These are the activations of a small neural network, seen along a few directions. Each row is one input.
In each table, some parts of the input vary, and every possible input appears once, in random order.
A made-up example of a description, with smaller parts first: ring(8) and (point or line(11) or (values(2) and line(6))).
Shared parts are said once, and a part with two or three values counts as separate values.
(in the rows, 100 means zero)

Other details of the inputs vary at random and push rows far along three fixed directions, the same in every table; ignore that.
To show where, the next rows are all for the same input, with only those details redrawn:
[105, 122, 113, 142, 108,  54,  76, 101,  72,  88, 121, 105, 107]
[ 50,  65, 113,  94,  90, 115,  95,  71,  78,  49, 118, 120,  32]
[129, 129, 119,  73,  74, 130,  74, 101,  74,  77,  48, 118, 130]
[ 34,  30,  58,  75, 100, 123, 160, 106, 104, 121,  54,  73,  74]
[ 93,  88,  71,  92, 101,  99, 130, 126,  94, 137,  40,  73, 139]
[ 92, 106,  97, 139, 114,  54,  97, 109,  80, 106, 111,  91, 108]
[118, 117, 110,  68,  76, 135,  86, 103,  78,  86,  39, 111, 128]
[ 83,  95,  86, 139, 118,  52, 111, 114,  86, 119, 105,  81, 110]

Table:
r1: [108,  92,  72,  91, 112, 109, 129, 128, 127, 138,  55,  71, 127]
r2: [108,  93,  69,  78, 102, 107, 124, 121, 126, 142,  73,  85, 144]
r3: [134, 133, 116, 101,  95, 121, 106, 111, 109, 122,  74,  81, 120]
r4: [133, 133, 119,  63,  95, 138,  73,  89, 112,  85,  74, 126, 119]
r5: [123, 110,  98, 100,  79, 125, 124, 123, 110, 137,  70,  63, 121]
r6: [ 79,  63, 104,  36,  58, 171, 123,  73,  82,  72,  73, 115,  68]
r7: [118,  93,  74,  85,  86, 108, 107, 127, 117, 127,  78,  84, 141]
r8: [124, 115, 105, 139, 103,  66,  68, 114, 100,  88, 134, 100, 102]
r9: [ 99,  93,  88, 135, 100,  70, 113, 117, 111, 132, 138,  73, 108]
r10: [ 99,  98,  92, 141, 108,  65, 130, 107,  81, 126, 114,  72, 101]
r11: [ 86,  81, 117,  49,  82, 169, 123,  66,  82,  67,  61, 115,  54]
r12: [ 44,  39,  67, 119, 131,  81, 134, 104, 128, 105, 129,  80,  41]
r13: [ 96,  89,  72, 118, 125,  53,  98, 115, 120, 121, 133,  99, 117]
r14: [125, 123, 115, 145,  96,  74,  78, 109,  98,  94, 137,  91,  99]
r15: [144, 136, 126,  76,  83, 144,  76, 100, 105,  81,  66, 112, 115]
r16: [ 50,  44,  78, 116,  99,  91, 124,  96, 117,  99, 155,  85,  47]
r17: [ 96, 107,  94, 126, 131,  70, 112, 102, 121, 132, 124,  87, 103]
r18: [ 34,  37,  72, 100, 120,  81, 156,  76, 100, 113, 138,  94,  51]
r19: [ 67,  83, 107,  40, 105, 142,  98,  66,  95,  66,  63, 138,  75]
r20: [129, 126, 130, 118,  83, 100,  53,  95,  92,  57, 132, 119,  84]
r21: [116, 134, 134, 120,  91,  84,  54,  88,  64,  58, 114, 127,  98]
r22: [116, 101,  76,  77, 103, 101, 105, 118, 122, 127,  79,  98, 143]
r23: [ 97, 104,  93, 125, 114,  69, 116, 106, 115, 135, 137,  83, 109]
r24: [ 69,  75, 113, 120,  86, 100, 103,  83, 103,  83, 170,  96,  39]
r25: [115, 139, 135, 115, 111,  81,  57,  82,  71,  59, 107, 132,  97]
r26: [123, 130, 137, 117,  96, 110,  74,  87,  99,  74, 122, 110,  77]
r27: [ 75,  76, 129, 106,  75, 134,  90,  73,  98,  52, 145, 109,  17]
r28: [108, 110,  87,  84, 114, 115, 130, 111, 127, 150,  66,  77, 129]
r29: [ 62,  69, 102,  30,  84, 150,  99,  68,  92,  60,  71, 141,  78]
r30: [131, 123, 102,  85,  91, 111,  95, 108, 112, 121,  89, 102, 141]
r31: [112, 129, 128, 108,  88,  80,  50,  86,  66,  58, 126, 135, 109]
r32: [133, 138, 111,  86, 114,  98, 100,  88,  85, 112,  73, 113, 138]
r33: [115, 127, 107, 123, 131,  62,  72,  97, 113,  98, 134, 115, 107]
r34: [121, 110,  98, 128, 100,  62,  64, 113, 101,  89, 146, 108, 114]
r35: [105,  94,  66,  78, 126,  97, 115, 120, 132, 137,  64,  91, 136]
Question: Changing only one part turns r13 into r35. The same change can be made to r23. Which row results?
Answer: r28
Question: Describe the family of inputs behind these rows.
Answer: ring(5) and (values(2) or line(5))
Question: Which other rows does r19 become when the values(2) part takes its other values? List them by row number.
Answer: r32
Question: Start at r19 and move only the ring(5) part, one step at a time. The first step leads to r25. Which rows follow, in order?
Answer: r21, r31, r29
Question: Start at r12 and move only the line(5) part, one step at a time. The first step leads to r1. Which rows follow, in order?
Answer: r15, r26, r3

Table:
r36: [129, 132, 119,  91,  85, 111,  87,  98,  77,  94,  83, 104, 121]
r37: [121, 126,  96, 119, 114,  67,  92, 116, 102, 123, 116,  88, 130]
r38: [114, 100,  98,  74,  95, 131, 101, 100, 103,  99,  61, 101, 102]
r39: [ 86,  74,  85,  77, 102, 124, 110,  99, 119, 102,  84,  98,  78]
r40: [ 73,  78, 104,  98, 105, 105, 117,  81, 102,  90, 110, 108,  64]
r41: [112, 107,  97, 106, 103,  87,  97, 104, 113, 111, 122, 103, 120]
r42: [108,  95,  74, 126, 114,  73, 130, 122,  99, 142,  87,  66, 128]
r43: [ 83,  86,  93, 101,  98,  93, 105,  99, 104, 104, 129,  93,  81]
r44: [118, 117, 107,  84, 104, 112,  96,  97, 106, 101,  82, 112, 115]
r45: [108, 111, 110, 121, 109,  73,  79,  94, 110,  92, 151, 114, 100]
r46: [145, 138, 120, 111,  89,  99,  75, 100,  79,  86,  95, 109, 124]
r47: [ 52,  77,  85,  74, 121, 107, 117,  78,  88,  97,  67, 114,  92]
r48: [ 96,  85,  96, 100,  91, 108, 106,  99,  99, 100,  96,  95,  83]
r49: [ 92,  93,  99, 115,  96, 101, 119, 106,  95, 106,  92,  83,  99]
r50: [123, 120,  96, 130, 106,  63, 104, 111,  99, 125, 120,  90, 138]
r51: [120, 114,  85, 103, 103,  99, 107, 127, 117, 129,  74,  78, 143]
r52: [ 38,  53,  75, 118, 138,  44, 106,  92,  92,  74, 136, 115,  58]
r53: [118, 120,  98, 118, 116,  73,  91, 104, 114, 109, 127, 105, 123]
r54: [ 42,  62, 113,  91, 106, 114, 104,  63,  96,  61, 138, 116,   6]
r55: [136, 120, 108,  89,  83, 115,  75, 104, 100,  92,  95, 109, 122]
r56: [ 42,  53, 107,  87,  90, 119, 100,  67, 101,  59, 161, 115,  10]
r57: [ 56,  66, 113, 136, 118,  75,  92,  63,  94,  52, 186, 115,   6]
r58: [105,  99,  79, 139, 131,  55, 114, 117, 108, 133, 114,  74, 115]
r59: [120, 117, 115,  71,  92, 130,  91,  85, 102,  80,  87, 123, 107]
r60: [ 96,  93,  90,  93,  99,  98, 105, 110, 108, 117, 105,  89, 105]
r61: [146, 134, 124,  93,  77, 116,  54,  94,  93,  70, 111, 124, 114]
r62: [132, 134, 130, 125,  97,  86,  62,  90,  76,  72, 120, 118,  95]
r63: [ 95,  84,  85,  61, 100, 134, 131,  99, 116, 113,  62,  97, 110]
r64: [ 57,  71, 116, 125,  94, 102, 107,  76,  88,  61, 143, 103,  32]
r65: [107, 113, 104, 114, 105,  93,  87, 111, 112, 102, 105,  96, 106]
r66: [ 86,  71,  85,  79,  91, 126, 110, 101, 116, 104,  88,  96,  79]
r67: [108, 127, 111, 136, 117,  34,  70, 101,  50,  72, 108, 122, 124]
r68: [ 94,  80,  86,  71,  78, 142, 118, 113, 118, 112,  65,  85, 110]
r69: [111, 109, 115,  63,  74, 145, 100,  90,  81,  86,  64, 107, 102]
r70: [100,  93,  79, 116, 122,  79, 119, 114, 111, 132,  87,  79, 108]
r71: [ 99,  94, 106,  58,  72, 147, 105,  95,  90,  96,  64, 102,  91]
r72: [112, 104, 120,  95,  76, 121,  77,  82,  84,  62, 116, 119,  76]
r73: [ 79,  78,  94,  85,  98, 128, 121,  99, 111,  97,  79,  90,  82]
r74: [129, 142, 121, 129, 121,  63,  75,  94,  99,  97, 126, 116, 116]
r75: [ 74,  81, 102,  90, 106, 109, 109,  86,  99,  88, 111, 100,  61]
r76: [ 80,  62,  71,  93,  97, 111, 137, 112, 108, 129,  78,  74,  90]
r77: [ 91,  86,  92,  67,  89, 133, 126, 104,  94, 117,  53,  87, 100]
r78: [116, 115, 103, 125, 103,  72, 100, 103,  98, 112, 124,  98, 123]
r79: [133, 122, 117,  88,  83, 118,  64,  97,  98,  80, 101, 119, 105]
r80: [103, 113, 106, 107, 104,  60,  58,  97,  71,  63, 113, 134, 113]
r81: [130, 129, 107, 104,  97, 103,  81, 117, 111, 104,  86,  96, 135]
r82: [101,  89,  79,  64, 106, 124, 123, 111, 131, 128,  59,  96, 123]
r83: [112, 111,  91,  90, 103, 101, 113, 111,  99, 123,  76,  85, 124]
r84: [ 88,  80,  86, 109, 111,  93, 105,  99, 114,  99, 124,  96,  79]
r85: [ 99,  94, 110,  69,  66, 152, 103, 100,  99,  89,  57, 101,  94]
r86: [136, 143, 137,  94,  77, 109,  60,  91,  75,  77,  99, 120, 108]
r87: [140, 138, 118,  98,  95,  96,  66, 102, 105,  96, 110, 121, 132]
r88: [ 94,  80,  83,  60,  91, 133, 121, 105, 127, 120,  67,  99, 111]
r89: [ 99, 101,  74, 111, 123,  70, 119, 126, 116, 149,  94,  72, 125]
r90: [ 73,  66,  73,  87,  92, 110, 144, 109, 102, 131,  86,  72,  94]
r91: [ 90,  90, 101,  84,  92, 120, 115,  95,  89, 100,  83,  94,  90]
r92: [ 78,  86,  99, 120, 108,  93, 114,  97, 103,  94, 116,  89,  75]
r93: [132, 137, 133, 120,  94,  81,  63,  87,  86,  74, 140, 126, 109]
r94: [ 89,  88,  83, 126, 103,  82, 126, 123, 106, 136,  92,  67, 111]
r95: [106, 106, 126,  76,  72, 151,  90,  89,  88,  65,  72, 113,  89]
r96: [ 65,  70,  84, 107, 111,  98, 121, 106, 125, 111, 105,  84,  73]
r97: [115, 103, 107,  51,  89, 148,  90,  91, 118,  83,  76, 123, 109]
r98: [111, 112,  90, 119, 126,  68, 112, 109, 112, 127, 108,  91, 127]
r99: [ 91,  98,  85, 122, 120,  64, 109, 110, 109, 123, 131,  83, 101]
r100: [122, 118, 108, 110,  81, 106,  96, 113,  93, 103,  88,  90, 126]
r101: [ 75,  74,  74, 101, 112, 104, 141, 118, 118, 134,  70,  68,  99]
r102: [100, 102,  82, 143, 125,  50, 129, 113, 102, 138, 122,  77, 126]
r103: [127, 130, 101,  95, 106,  92,  88, 115, 105, 120,  83,  96, 132]
r104: [135, 146, 139,  96,  84, 108,  63,  89,  71,  76,  93, 121, 107]
r105: [ 81, 106, 120,  62,  89, 132,  82,  66,  62,  62,  58, 139,  97]
r106: [ 91,  87,  81, 127, 103,  82, 128, 123, 107, 134,  96,  65, 117]
r107: [ 97,  94,  94, 102, 101,  94, 116, 101, 107, 117,  99,  97, 107]
r108: [131, 115,  99,  96,  92, 105,  82, 111, 107, 105,  95, 101, 126]
r109: [ 99,  95,  87,  95, 113,  96, 111, 104, 121, 115, 107,  99, 112]
r110: [126, 140, 123, 139, 106,  71,  73, 102,  90,  86, 126, 102, 112]
r111: [126, 111,  82,  97, 110,  96, 101, 123, 116, 132,  72,  86, 136]
r112: [ 78,  91, 105,  83, 109,  91,  82,  81,  69,  47,  87, 137,  79]
r113: [ 67,  68,  83, 107, 115,  91, 139,  97, 109, 118, 106,  88,  80]
r114: [ 94, 100,  94,  98, 111,  95, 111, 105, 100, 117,  91,  89,  97]
r115: [ 96, 101, 117,  78,  84, 122,  79,  86,  98,  77, 111, 117,  71]
r116: [ 92,  91,  76, 119, 113,  82, 121, 123, 122, 131, 102,  73, 116]
r117: [ 80,  74,  85,  70, 108, 123, 118,  96, 127, 106,  93, 104,  86]
r118: [122, 138, 129, 142, 100,  73,  74, 102,  82,  87, 115, 103, 107]
r119: [107, 108, 119,  58,  82, 146,  89,  82,  89,  72,  79, 117,  85]
r120: [ 96, 118, 123,  55,  97, 132,  54,  65,  82,  54,  75, 155, 104]
r121: [ 89,  87, 101, 106,  82, 113, 111, 102,  98,  95, 102,  90,  89]
r122: [ 95,  91,  91,  68,  85, 105,  97, 103,  68,  78,  49, 119, 124]
r123: [ 94, 100, 107, 127,  99,  85,  86, 103, 109,  91, 137,  97,  89]
r124: [116, 102,  89, 125, 101,  77, 107, 114,  96, 122, 106,  81, 120]
r125: [ 81,  66,  68,  90, 109, 111, 139, 107, 114, 123,  79,  77,  92]
r126: [ 98,  86,  90,  92, 103, 110, 101, 100, 113,  98, 105,  98,  89]
r127: [103,  89, 104,  67,  80, 146, 107,  93,  94,  90,  55, 104,  88]
r128: [102, 134, 115, 135, 114,  45,  64,  87,  59,  93, 118, 123, 132]
r129: [ 81, 106, 119,  83,  98, 103,  55,  66,  79,  58, 112, 148,  91]
r130: [ 61,  67, 111, 155, 112,  57,  91,  75,  90,  64, 197, 106,  20]
r131: [125, 122, 108, 102, 101,  98, 100, 102,  96, 106,  90, 105, 131]
r132: [123, 114,  87, 102, 105,  92, 123, 117, 102, 136,  73,  84, 150]
r133: [ 86,  70,  88,  86,  95, 125, 125,  97,  99, 101,  79,  90,  81]
r134: [116, 115, 110,  92,  81, 120,  84, 110, 109,  98,  81, 101, 115]
r135: [109, 104,  99,  64,  83, 131,  96, 106, 104, 108,  72, 100, 110]
r136: [104, 109, 101, 140, 115,  54, 100, 104, 100, 116, 140,  96, 108]
r137: [109, 109,  94, 120, 103,  73, 108, 115,  93, 128, 107,  80, 121]
r138: [ 92, 100, 108, 126,  99,  85,  85, 103, 108,  93, 133,  98,  83]
r139: [ 71,  68,  75, 115, 102,  92, 129, 115, 120, 124, 115,  72,  91]
r140: [105, 108, 115,  99,  84, 103,  91,  92,  82,  88, 114, 104,  90]
r141: [ 75,  79,  99,  84, 104, 112, 101,  90, 110,  88, 119, 103,  64]
r142: [111, 108,  95, 135, 123,  61,  86, 108, 109, 107, 137,  95, 104]
r143: [ 75,  85, 104, 124, 102,  95, 114,  99,  94,  97, 109,  88,  71]
r144: [120, 110, 100,  82,  89, 115,  94, 102, 112, 102,  98, 110, 125]
r145: [ 88,  95, 104, 103, 103, 107, 107,  99, 106,  96,  89,  95,  83]
Question: Changing only one part turns r36 into r99. The same change can be made to r40. Which row results?
Answer: r82
Question: Describe the family of inputs behind these rows.
Answer: ring(5) and (values(2) or (line(4) and line(5)))
Question: Which other rows does r80 become when the values(2) part takes its other values? List them by row number.
Answer: r129
Question: Which other rows does r44 become when the ring(5) part takes its other values? List them by row number.
Answer: r87, r113, r117, r136
Question: Which other rows does r62 become when the line(5) part takes its other values? List them by row number.
Answer: r42, r46, r127, r133
Question: Which other rows does r44 become when the line(5) part takes its other values? List them by row number.
Answer: r59, r63, r74, r98
Question: Which other rows does r83 become when the line(4) part takes its other values? List them by row number.
Answer: r59, r110, r125
Question: Which other rows does r53 become when the line(4) part takes its other values? List them by row number.
Answer: r84, r99, r116
